These are the activations of a small neural network, seen along a few directions. Each row is one input.
Each table varies a few parts of the input and shows all the possible inputs, shuffled.
Descriptions start from the smaller parts, as in this example, which fits no table here: values(2) and (point or line(9) or (line(6) and ring(8))).
Shared parts are said once, and a part with two or three values counts as separate values.
In the rows, zero is written as 128.

Other details of the inputs vary at random and push rows far along two fixed directions, the same in every table; ignore that.

A family of inputs:
x1: [129 159 118 178 131 129 134 156 159 110 118]
x2: [117 122 165 166  73 196  94 126 145  46 140]
x3: [119 140 105 181 114 114 125 129 117 123 107]
x4: [138 123 162 132  95 130  97 143 152  55 125]
x5: [127 104 172 152  95 147  91 139 155  63 113]
x6: [118  83 129  71 133 129 133 109 108 125 164]
x7: [128  93 141 107 115 127  99 142 147  94 134]
x8: [141 151 122 172 118 102 110 170 153 104 108]
x9: [126 138 115 177 120 142 117 165 157 103  91]
x10: [128 122 156 133  91 141 123 125 130  48 148]
x11: [157 128 108 156  90 146 146 131 123 165 120]
x12: [137 166 110 142 125 133 127 122 110 149 129]
x13: [129 136 100 145 128 121 116 148 145 122  97]
x14: [141 127 167 117 118 149 115 127 146  71 115]
x15: [134 126 134  83 123 155 125 125 118 116 174]
x16: [132 158 107 153 128 115 148 120 113 127 113]
x17: [124 142 115 115 149  82 140 137 115 185 132]
x18: [125 153 129 151 122  94 127 135 124 145 116]
x19: [127  83 152  90 132 136 110 138 142 119 140]
x20: [132 128 108 129 142  92 113 124 120 173  98]
x21: [111 103 145 102 112 120 112 114 123 124 137]
x22: [131 166 130 201 113 139 143 135 132  93 104]
x23: [131 136 105 124 138 112 121 118 126 149  90]
x24: [134 145 106 150 134 103 145 140 116 136 134]
x25: [129 104 139  61 155 143 163 110 110 137 169]
x26: [117  97 153  89 136 146 120  93 136 114 137]
x27: [127 148 140 133 149  94 139 122 112 188 117]
x28: [117 134  93 129 142 114 146 103 103 164 112]
x29: [116  98 126  55 149 123 125  82 121 147 142]
x30: [132 153  99 128 153  99 138 130 139 152 127]
x31: [121 101 123  75 120 163 116 114 116 129 170]
x32: [144 141 123 142 153  99 129 157 135 166 114]
x33: [114 133 105 174 125 145 144 146 131 121 115]
x34: [121 142 131 221 102 137 122 140 132  94  99]
x35: [135 151 137 177 129 119 141 128 118 124 118]
x36: [113  89 136  81 144 146 127 117 144 123 152]
x37: [107  81 150  71 141 125 131 122 118 162 158]
x38: [110  93 135  80 129 114 121 122 123 144 151]
x39: [131 127 149 111 116 176 125 141 132  98 175]
x40: [114  92 120  73 131 143 142 108 114 114 156]
x41: [114 104 128 114 114 142 111 128 158  75 142]
x42: [113 107 154 137 102 168 128 110 133  66 130]
x43: [134 154 127 137 157 111 139 110 129 158 113]
x44: [143 149 115 131 153 119 138 151 138 149 108]
x45: [119 117 106 138 151 118 148 130 108 176 131]
x46: [123 144 126 136 148  97 144 150 122 184 129]
x47: [144 106 170  72 148 119 118 111 123 136 135]
x48: [115 110 148 141  87 195 106 146 145  68 162]
x49: [131 153  99 152 133 117 151 137 123 124 126]
x50: [111 125 129 131 149 101 132 113 109 200 111]
x51: [132 101 144  70 152 127 158 116 105 149 172]
x52: [141 159 111 159 125 116 121 160 152 102 100]
x53: [131 134 123 134 143 125 122 119 129 151  87]
x54: [121 154  98 165 110 142 112 124 116 144 116]
x55: [132 162 109 154 136 105 129 122 138 127 108]
x56: [145 160 106 123 150  98 132 124 124 159  93]
x57: [139 163 128 138 144 139 134 112 105 173 133]
x58: [171 104 145  63 110 149 162 105 110 161 169]
Each input here is: values(2) and (point or (line(4) and (point or ring(6)))).
Changing only the values(2) part turns x2 into x57. The same change can be made to x6. Which row results? -> x24
Change only the line(4) part in x38. List by row number the other rows that result. -> x21, x37, x50

A family of inputs:
x59: [123 144 119 190 124 119 115 137 125 171  79]
x60: [122 100 178  98 105 165 116  93 146  31 135]
x61: [140 109 157  85  97 164 109 141 158  26 158]
x62: [107 122  82 158 142 103 122 136 129 159 100]
x63: [146 163 128 201 121 113 121 172 147 143  99]
x64: [144 188 131 209 120 120 130 157 156  70  93]
x65: [125 148  91 178 131  99 132 178 150 130 108]
x66: [151 120 147  36 174  86 150  94  92 199 157]
x67: [126  99 127  42 175 103 141 123 114 206 163]
x68: [129 164  98 154 157  75 142 100  91 224  82]
x69: [134 177 107 214  95 158 152 167 129 105 140]
x70: [116  93 155 112  79 207 130 103 117  60 183]
x71: [131 100 106  34 164 120 136  77 106 185 137]
x72: [ 97  64 165  81 107 159  96 115 135  83 157]
Changing only one part turns x61 into x71. The same change can be made to x67. Which row results? -> x72
Describe the family of inputs behind these rows. -> values(2) and (point or ring(6))
Change only the values(2) part in x68. List by row number the other rows that result. -> x66
